These are the activations of a small neural network, seen along a few directions. Each row is one input.
In each table, some parts of the input vary, and every possible input appears once, in random order.
Descriptions start from the smaller parts, as in this example, which fits no table here: one of 8 places around a ring, together with either a single point or one of 9 places along a line or (one of 3 separate values, together with one of 4 places along a line).
Shared parts are said once, and a part with two or three values counts as separate values.
In the rows, zero is written as 128.

Other details of the inputs vary at random and push rows far along two fixed directions, the same in every table; ignore that.

Rows:
x1: [135 110 107  95 125 115 128 129 117 107 111]
x2: [142  95 134 124 150 117 137 128 141 138 133]
x3: [124 115 105 104 123 112 122 144 139 106 110]
x4: [147 120 143 111 133 122 148 145 149 146 129]
x5: [129 155 106 119 132 151 121 136  98 104 126]
x6: [146 110 138 106 114 118 135 139 142 140 121]
x7: [135 148 121 123 112 139 118 110  98 103 141]
x8: [126 114 143 138 134  97 150 137 154 135 129]
x9: [134 129 144 116 137 106 137 135 161 138 134]
x10: [132 108 112 105 137 115 139 129 125 110 129]
x11: [103 130 172 171 129 159 110 135  99 218 169]
x12: [143  98 129 117 142 115 130 122 134 129 123]
x13: [143 110 145 115 131 112 147 134 146 139 142]
x14: [126 159 123 131 113 133 110 116 115  96 142]
x15: [137 128 140 116 130 113 138 144 161 137 126]
x16: [132 160 116 135 140 140 102 116 117  97 126]
x17: [132 146 108 127 102 155 121 109 106 114 116]
x18: [132 153 121 139 116 134 131 118  95  98 129]
x19: [140 118 144 128 138 115 161 149 145 151 118]
x20: [137 119 138 117 118 112 134 147 163 134 126]
x21: [140 114 135 120 138 130 158 133 157 154 122]
x22: [ 89 136 171 181 133 149 105 131 112 209 177]
x23: [ 93 151 148 187 126 175 116 133 123 193 159]
x24: [135 121 121 105 149 118 144 140 134 124 128]
x25: [126 142 113 139 132 138 101 110 111  94 133]
x26: [135 101 129 119 131 119 154 114 146 142 132]
x27: [132 114 135 115 125 103 133 125 151 123 136]
x28: [119 153 118 144 115 125 120 113 104  96 128]
x29: [126 109 122 114 118 111 135 112 153 133 113]
x30: [133 109 119 109 141 115 143 137 132 117 133]
x31: [126 156 121 127  99 137  99 125 114 106 124]
x32: [134 102 129 121 137 108 115 128 146 128 113]
x33: [128 144 112 138 120 143  92 125 113 101 115]
x34: [143 155 116 128 141 148 112 117 105 101 127]
x35: [123 168 112 132 124 144 120 103 124 104 126]
x36: [146  96 134 121 138 123 130 142 144 146 115]
x37: [ 87 120 154 174 150 159 117 141  94 211 174]
x38: [136 110 110 100 125 121 132 143 127 115 112]
x39: [147 112 141 112 120 122 144 147 151 145 130]
x40: [129 146 104 122 120 152 117 138  98 104 127]
x41: [121 113 108 109 135 108 130 130 136 102 129]
x42: [137 113 136 129 154 120 130 145 163 143 121]
x43: [127 141 109 127 110 146 124  94 100 111 128]
x44: [128 142 110 124 106 148 119  98  99 116 119]
x45: [137 104 134 132 142 119 127 148 165 141 121]
x46: [126 110 132 128 134 113 148 120 166 138 134]
x47: [108 141 104 123 120 133 100 125  99 105 124]
x48: [134 117 133 105 113 101 120 125 144 121 118]
x49: [130 122 131 124 136 122 149 132 170 145 119]
x50: [140 105 132 121 125 130 156 135 158 153 123]
x51: [137 136 114 128 124 144 101 113  93 108 117]
x52: [115 150 101 129 118 144 108 140 111  99 127]
x53: [122 116 101 101 127 106 123 125 129  92 118]
x54: [125 108 126 124 130 112 145 113 159 133 131]
x55: [129 145 119 135 110 130 125 110  88 105 122]
x56: [125 110 120 117 121 110 139 107 152 126 121]
x57: [133 103 138 133 151 110 130 134 160 135 136]
x58: [127 113 134 124 118  94 134 129 140 127 107]
x59: [140 109 142 130 125 115 158 151 147 150 119]
x60: [140 143 115 134 134 146 112 115 102  96 134]
x61: [134 162 114 126 124 151 129 104 111 108 127]
x62: [ 67 122 203 176 152 177 115 136 113 194 158]
x63: [144 111 133 103 118 109 136 120 132 125 128]
x64: [127 110 125 120 117 118 139 126 163 140 112]
x65: [147  98 137 126 144 128 138 149 153 151 124]
x66: [112 137 152 114 126 163 120 111  95  87 115]
x67: [133 103 128 122 140 107 119 122 146 121 122]
x68: [108 161 156 177 140 156 129 135  95 178 155]
x69: [128 113 136 130 117 101 138 143 150 136 107]
x70: [135 105 138 128 132 105 156 129 134 137 128]
x71: [118 151 119 142 110 122 115 111 101 101 121]
x72: [147 107 138 125 156 128 141 146 151 152 123]
x73: [130 146 120 133 106 132 120 114  87 110 113]
x74: [116 159 103 125 131 144 113 137 110 100 126]
x75: [115 161 106 124 136 136 113 128 109  99 133]
x76: [138 107 139 125 120 110 149 143 138 146 110]
x77: [140 166 125 119 120 143 120 118 105 105 135]
x78: [124 172 122 140 123 127 123 120 111  99 121]
x79: [ 96 163 157 189 136 156 121 146 110 184 150]
x80: [103 144 147 177 134 171 126 117 103 181 168]
x81: [124 161 116 145 105 135 119 132 113 100 116]
x82: [122 114 114 113 139 108 134 138 143 108 132]
Description of these inputs: one of 2 separate values, together with either a single point or (one of 5 separate values, together with one of 8 places around a ring).
- The inputs of x67 and x12 match in every part but the choice among 2 separate values. If x14 is changed in the same way as x67 into x12, which row does it become? => x13
- Change only the choice among 2 separate values in x62. List by row number the other rows that result. => x66

Rows:
x83: [118 110 148 140 122 144 137 101 115 171 150]
x84: [130  97 113 101 125  97 130 136 140  97 110]
x85: [117 141 144 150 112 131 126 138 130 160 134]
x86: [152 121 112 110 116 107 140 126 162 108 102]
x87: [118 121 141 152 140 140 107 137 128 162 144]
x88: [126 143 142 150 113 138 125 141 132 161 133]
x89: [104 114 131 147 136 137 109 145 121 168 142]
x90: [140 106 117 101 129  97 123 126 150 100 112]
x91: [136 237  63 135  89 178  83  83  35  13 117]
x92: [103 132 141 150 141 129 129 122 127 151 151]
x93: [159 128 124 100 120 110 157 141 149 103 109]
x94: [140 123 130 108 103  92 147 133 151 101 106]
x95: [154 130 122  99 121  99 155 139 145 105 113]
x96: [131 143 134 151 135 147 137 133 126 147 137]
x97: [136 107 123 101 140  90 134 126 139  94 114]
x98: [141 127 128 104 114  91 153 133 145 102 106]
x99: [114 120 130 141 154 140 122 149 107 162 152]
x100: [121 136 135 147 146 150 132 129 129 149 153]
x101: [112 136 141 158 119 128 129 125 129 146 135]
x102: [139 121 120 110 124  93 151 122 150 101 106]
x103: [122 148 148 144 123 141 128 141 132 160 130]
x104: [109 120 135 141 148 148 112 148 122 168 138]
x105: [142 101 113  92 139 117 133 144 142  98 107]
x106: [122 224  73 137 105 180  81  84  43  33 138]
x107: [114 126 148 145 150 143 110 137 128 161 141]
x108: [120 126 148 143 150 147 115 138 121 145 142]
x109: [128 121 152 137 104 139 145 114 107 168 134]
x110: [126 117 147 143 113 142 143 105 111 169 135]
x111: [151  87 127  88 118 107 141 101 125 109 113]
x112: [113 114 129 148 138 145 109 148 122 169 141]
x113: [136 114 112 102 122 101 134 117 163 102 116]
x114: [152 123 123 106 127 114 148 129 158 100 102]
x115: [130 112 120 107 121  96 139 116 159  94 118]
x116: [154 108 119  98 146 111 138 135 143  95 117]
x117: [116 136 141 145 142 151 125 128 133 146 146]
x118: [116  94 142 134 126 145 129 121  98 178 143]
x119: [109 208  98 149 111 187  78  93  71  79 136]
x120: [130 101 110  96 137  95 136 137 133  99 110]
x121: [115 137 136 156 122 134 124 128 135 159 135]
x122: [153 128 131 100 116 111 150 140 154 102 103]
x123: [119 119 130 141 151 151 123 151 111 156 145]
x124: [120 143 141 151 133 144 126 131 137 160 130]
x125: [150 110 117  96 148  99 136 132 139  96 121]
x126: [114 131 135 153 134 144 118 127 140 163 148]
x127: [106 120 148 153 136 126 112 131 121 147 146]
- The inputs of x107 and x119 match in every part but one. If x116 is changed in the same way as x107 into x119, which row does it become? => x100
- What do these inputs look like to the network? => one of 5 places along a line, together with either a single point or one of 8 places around a ring
- Start at x94 and move only the place on the ring of 8, one step at a time. The first step leads to x85. Which rows follow, in order? => x88, x103, x122, x93, x95, x98

Rows:
x128: [151 125  98  95 158 115 118 158 133  76 112]
x129: [165 138 123  99 118 104 151 135 150  93  98]
x130: [144  86 115  97 116 111 144 126 146 128  97]
x131: [137  89 123  90 137 105 134 101 143 111 116]
x132: [127 193  71 126  89 184  66  70  40  34 113]
x133: [ 97 143 148 164 135 123 134 134 135 165 150]
x134: [126 149 155 163 135 141 137 138 119 159 142]
x135: [104 111 140 148 138 138 130 113 107 170 156]
x136: [153 122 125 111 138  94 163 131 158 119 120]
x137: [126 132 156 148 130 153 143 130 104 156 145]
x138: [ 96 116 145 163 135 126 120 121 128 172 163]
x139: [150  99 118  86 107 105 144 131 136 121 100]
x140: [117 124 148 140 117 139 125 124  97 160 132]
x141: [122 129 119 130 161 162 105 157  91 128 147]
x142: [163 126 111 102 135 115 139 124 167  94 106]
x143: [ 95 140 142 162 140 131 129 128 141 158 156]
x144: [128 120  98  96 154 104 113 157 144  72 108]
x145: [139  94 118 107 123  98 123 118 167 110 112]
x146: [161 108 112  92 120 126 156 133 150 111 100]
x147: [ 97 140 148 156 146 138 114 121 146 153 151]
x148: [107 142 138 157 135 143 112 128 147 149 140]
x149: [123 132 145 146 137 145 146 125 108 163 155]
x150: [107 114 146 150 133 131 134 118 101 175 151]
x151: [133 142 148 137 121 155 137 132 104 148 136]
x152: [150 106 119  94 136 113 162 118 147 106 127]
x153: [125 197  86 129  79 169  84  77  21  30 111]
x154: [108 113 118 134 160 149  95 150  85 141 143]
x155: [154 110 121  85 139 121 145 108 148  92 119]
x156: [120 145 139 159 147 142 136 128 130 160 158]
x157: [144 128 119  96 107  95 145 146 170 105  96]
x158: [108 153 151 155 118 131 125 141 130 150 131]
x159: [109 130 153 156 112 126 114 134 118 162 139]
x160: [117 227  69 141  77 178  76  98  66  30 102]
x161: [154 124 121 101 146 110 141 116 165  97 117]
x162: [136  91 121 112 113  97 135 135 167 131 104]
x163: [129 115 143 118 124  88 153 139 168 116 109]
x164: [113 129 143 152 108 132 113 142 123 173 140]
x165: [130  92 129 106 134  93 126 111 166 115 124]
x166: [137 158 137 147 121 148 130 148 123 161 134]
x167: [101 119 161 168 121 124 120 132 118 171 148]
x168: [129  91 133 116 126  77 148 126 159 134 126]
x169: [130 148 133 157 130 155 130 142 132 165 131]
x170: [100 117 125 149 159 138  88 157 105 145 149]
x171: [136 142 138 133 116 160 135 141 109 158 137]
x172: [163 112 111  87 129 126 143 116 151  90 108]
- The inputs of x145 and x132 match in every part but one. If x159 is changed in the same way as x145 into x132, which row does it become? => x140
- The inputs of x157 and x164 match in every part but one. If x160 is changed in the same way as x157 into x164, which row does it become? => x162
- What do these inputs look like to the network? => one of 5 places around a ring, together with either a single point or one of 8 places around a ring
- List by row number the other rows that have the place on the ring of 5 in common with x156. => x128, x129, x134, x136, x142, x161, x166, x169
- List by row number the other rows that have the place on the ring of 5 in common with x171. => x137, x141, x146, x149, x151, x152, x155, x172

Rows:
x173: [134 186 137 148 103 172 111 137  96 127 123]
x174: [151 157  90  96 136 131 136 120 115  56 115]
x175: [106  46 162 112 145  71 145 142 175 182 129]
x176: [160 160  94  97  82  99 140 130 152  61  86]
x177: [108 186 103 163 117 210  88  97  47 122 158]
x178: [147 100 109  77 144  58 149 136 199  54  93]
x179: [173  81  96  61 151  74 144 165 181  78  80]
x180: [ 94 199 119 184  74 176  89  78  29 123 146]
x181: [115  97 170 159 168 143 154 187 155 249 156]
x182: [ 93  79 172 175 183 152 113 151 141 246 182]
x183: [136 148 127 126  87 153 120  89  63  97 116]
x184: [136  76 183 137 142 123 168 132 181 218 139]
x185: [101 241 115 191  95 180  91  96  60  96 156]
x186: [178 107 133  67 131  75 179 130 193  77  91]
x187: [141 141  88  96 110 100 115 143 151  47  85]
x188: [ 95 103 175 181 200 141 122 169 144 225 183]
x189: [100  43 179 148 173 117 131 159 133 241 173]
x190: [103 165 114 159 109 196  95 101  18 128 157]
x191: [144 163  93 114  82 123 126  81 125  67 105]
x192: [147  80 102  67 127  67 140 116 199  68  88]
- What do these inputs look like to the network? => one of 4 places along a line, together with one of 5 places around a ring
- Start at x183 and move only the place on the ring of 5, one step at a time. The first step leads to x180. Which rows follow, in order? => x175, x189, x190
